A small network was shown many inputs. Here are its activations along a few directions, one row for each input.
In each table, some parts of the input vary, and every possible input appears once, in random order.
Descriptions start from the smaller parts, as in this example, which fits no table here: one of 8 places around a ring, together with either a single point or one of 11 places along a line or (one of 2 separate values, together with one of 6 places along a line).
Shared parts are said once, and a part with two or three values counts as separate values.
In the rows, 128 means zero.

Other details of the inputs vary at random and push rows far along two fixed directions, the same in every table; ignore that.

Rows:
R1: [145 133 120 132 149  67 127  32 156 133 173]
R2: [150 131 119 129 148  84  91  64 134 173 200]
R3: [134 151 114 141 149  50 105  50 164 133 172]
R4: [132  94  67 153 177 183  97 118 100 146  59]
R5: [149 130 125 117 151  91 106  47 125 176 192]
R6: [141 143 126 139 151  59 100  47 170 130 173]
R7: [127  91  73 165 172 170  90 124 114 148  72]
R8: [144 129 113 113 150 106 123  43 146 182 192]
R9: [116 188 219  95  61  80 181 153 160  80 208]
R10: [110 133 141 122  89 193 149 224 103 100 101]
R11: [120 109  81 176 179 131  97 125 121 105  25]
R12: [115 171 204  85  60 110 182 172 136 122 238]
R13: [112 189 197  94  50  67 177 161 168  91 203]
R14: [154 126 124 109 149  90 111  48 131 183 187]
R15: [112 135 144 123  94 195 155 224 100  99 101]
R16: [123 176 200  67  60 120 179 153 120 122 233]
R17: [131  97  97 152 176 140 109 105 129 114  22]
R18: [138 148 118 121 151  56 124  37 162 143 160]
R19: [137  87  83 166 181 165  81 136  91 146  52]
R20: [150 136 104 110 149 107 116  49 143 178 197]
R21: [126 178 196  79  63 115 168 165 125 119 241]
R22: [130  90  72 161 165 164  90 131 125 153  70]
R23: [139  90  69 152 169 162  77 139 108 148  64]
R24: [143 124 108 127 147  82 100  69 156 178 198]
R25: [113 131 139 119  83 187 149 230 113 106  99]
R26: [139 126 118 118 154  94 116  48 137 176 195]
R27: [128  78  81 144 176 171 110 124 104 155  47]
R28: [145 140 122 136 145  55  99  52 180 137 169]
R29: [120 179 208  99  54  82 193 157 156  78 217]
R30: [128  94  76 166 178 173  95 123 110 147  72]
R31: [108 128 172 112  75 164 194 215 118  64  61]
R32: [138  88  76 136 175 175  99 121  93 151  55]
R33: [114 127 167 116  73 173 150 243 101 105  92]
R34: [102 129 161 112  87 197 174 207  99 105  95]
R35: [100 142 186 116  83 160 178 210 117  58  61]
R36: [104 131 167 134  74 158 173 228 120  53  73]
R37: [125  82  76 165 177 165  88 138 106 145  57]
R38: [118 106  84 165 177 136 107 113 116 108  18]
R39: [109 130 163 130  70 152 171 231 131  62  73]
R40: [149 135 107 122 150  93  91  64 134 167 206]
Description of these inputs: one of 5 places along a line, together with either one of 3 separate values or one of 5 places around a ring.
Q: The inputs of R28 and R6 match in every part but the place on the line of 5. If R25 is changed in the same way as R28 into R6, which row does it become?
A: R10
Q: The inputs of R34 and R8 match in every part but the place on the line of 5. If R35 is changed in the same way as R34 into R8, which row does it become?
A: R17
Q: A walk changes only the place on the line of 5. It starts at R32 and steps to R16. List the rest of the walk in order.
A: R21, R40, R23

Rows:
R41: [133 141 169 110  90 105 141 144 128 128 188]
R42: [144 130  76 147 162 110  82  66 151 162 169]
R43: [145 128 110 131 167 102  94  50 125 156 151]
R44: [114 115 165 126 108 171 150 206  95 104  80]
R45: [103 131 149 115 105 173 154 204  92 110  68]
R46: [126 144 181  94  99 112 152 130 127 135 176]
R47: [120 164 160 104  91  89 172 119 166 101 152]
R48: [148 109  95 130 159 106 111  46 145 168 154]
R49: [119 154 171 110 102 110 153 135 121 127 185]
R50: [116 158 144 113  91 119 145 152 146 136 196]
R51: [126 148 162  88  94 123 164 131 142 143 177]
R52: [137  86  80 163 161 152  75 151 108 142  55]
R53: [133  96  61 161 165 167  88 146 122 131  62]
R54: [113 110 140 131  90 185 156 218 112  99  82]
R55: [108 130 165 143 105 136 157 194 118  62  55]
R56: [119 163 150 123  86  87 148 143 177  99 170]
R57: [126 163 154  94  92 128 161 125 136 127 180]
R58: [110 123 145 113  99 188 169 200 106  89  73]
R59: [116 158 167 110  93  91 173 115 166  95 155]
R60: [116 155 172  99 100 112 155 129 123 131 178]
R61: [149 118  82 143 169 106  97  57 147 155 165]
R62: [104 130 141 134 102 171 134 228 101 107  84]
R63: [119 112 159 128  98 168 151 207  93  98  77]
R64: [103 128 151 143 100 154 171 194 133  62  54]
R65: [148 127 110 142 169 101  93  56 124 151 159]
R66: [124 147 152 108  90 120 142 154 152 140 194]
R67: [138 125  92 159 165  74 103  48 175 130 140]
R68: [137 100  85 139 172 155  99 126  97 132  43]
R69: [148 133  94 145 163  97  71  73 135 160 165]
R70: [106 113 153 114 100 191 167 203 110 107  70]
R71: [125 156 160 111  96 128 160 127 136 117 189]
R72: [136 128  87 128 166 108 111  51 140 175 152]
R73: [133  89  84 162 172 154  73 148 110 149  57]
R74: [136 121  93 143 169 109 111  52 139 164 162]
R75: [143 135 110 138 165  59 102  44 154 136 123]
R76: [151 114  88 125 157 105 109  50 144 174 151]
R77: [132 101  89 165 171 162  85 136  97 126  59]
R78: [140 128 116 143 167  61 103  41 154 130 125]
R79: [123 163 167 123  90  72 134 146 160  97 166]
R80: [120 119 154 111  94 171 153 208  93 107  65]
R81: [130 157 151  87  94 121 165 128 138 125 178]
R82: [135  82  95 149 167 157  98 125  97 138  41]
R83: [135  95  85 159 174 154  88 137 100 124  59]
R84: [130 144 146 111  81 116 142 152 150 134 194]
R85: [129 150 175  88  97 110 151 134 127 141 174]
R86: [128  98  73 167 168 177  97 133 113 127  61]
R87: [136 100  76 159 169 152  77 148 107 129  60]
R88: [133  79  82 161 163 169 111 129 112 134  54]
R89: [108 113 146 129  99 189 155 218 114 106  83]
R90: [130 165 168  93  96 114 147 129 121 126 176]
R91: [128  82  87 159 173 173 110 127 114 140  54]
R92: [148 122 106 125 170  95  99  51 127 153 150]
R93: [129 149 157 105  98 122 164 129 138 114 187]
R94: [128 144 175 108  99 110 140 145 130 133 188]
R95: [123 157 160  99  94 130 162 121 137 121 182]
R96: [133 122  94 133 168 110 112  47 140 169 155]
R97: [122 158 176 124  95  74 146 135 153  91 164]
R98: [150 121 106 136 171  93  97  57 126 149 158]
R99: [122  96  86 166 175 158  91 140  98 137  58]
R100: [116 153 152 114  96 123 156 141 139 130 194]
Q: The inputs of R95 and R86 match in every part but one. If R78 is changed in the same way as R95 into R86, which row does it become?
A: R97
Q: The inputs of R67 and R47 match in every part but one. If R41 is changed in the same way as R67 into R47, which row does it become?
A: R80
Q: What do these inputs look like to the network?
A: one of 2 separate values, together with one of 5 places along a line, together with either a single point or one of 5 places around a ring
Q: Which other rows does R68 become when the place on the ring of 5 takes its other values? List them by row number.
A: R45, R80, R85, R90
Q: Which other rows does R99 become when the place on the ring of 5 takes its other values? List them by row number.
A: R41, R77, R83, R94
Q: A walk changes only the place on the line of 5. It starts at R72 and steps to R96. List the rest of the walk in order.
A: R74, R100, R50

Rows:
R101: [124 109 110 129 125 200 131 177  97 144 115]
R102: [137 152 138 124 123  95 119 109 136 119 169]
R103: [127 154 136 130 121 101 136 102 154 115 168]
R104: [128 149 142 129 128  97 118 113 133 128 171]
R105: [132 143 177  97  90 116 158 139 124 122 173]
R106: [130 104  74 160 166 139  95 112 141 135  65]
R107: [116 124 125 129 130 157 146 149 109 107  79]
R108: [133  98  76 142 171 146 106 103 121 150  63]
R109: [109 118 162 120  95 175 175 194 116  92  81]
R110: [120 153 164  92  87 126 169 142 145 124 166]
R111: [133 133 150 130 123  93 120 117 139 135 175]
R112: [121 112 106 142 120 187 119 191 110 131 118]
R113: [137 148 143 107 124 109 131  98 123 130 167]
R114: [139 145 133 116 116  94 114 114 144 138 170]
R115: [117 124 135 130 133 161 130 159  93 117  83]
R116: [130 135 141 129 115  91 139 110 152 124 168]
R117: [118 122 160 129  92 156 147 215 111  86  86]
R118: [140 141 137 101 120 108 128 105 131 149 166]
R119: [119 112 128 149 123 148 137 161 135 100  82]
R120: [107 131 154 126  93 159 139 219 111 104  87]
R121: [127 152 132 128 121  96 135 108 146 116 163]
R122: [127 148 140 114 126 113 146  89 141 126 165]
R123: [142  79  78 163 199 137  79  78 107 164  69]
R124: [140  78  68 162 195 135  94  69 121 152  62]
R125: [129 145 128 119 112  96 132 116 154 133 161]
R126: [148 118  93 131 178  93  86  43 134 187 156]
Q: The inputs of R121 and R107 match in every part but one. If R116 is changed in the same way as R121 into R107, which row does it become?
A: R124
Q: What do these inputs look like to the network?
A: one of 2 separate values, together with either a single point or (one of 3 separate values, together with one of 4 places along a line)
Q: A walk changes only the place on the line of 4. It starts at R111 and steps to R117. List the rest of the walk in order.
A: R116, R119
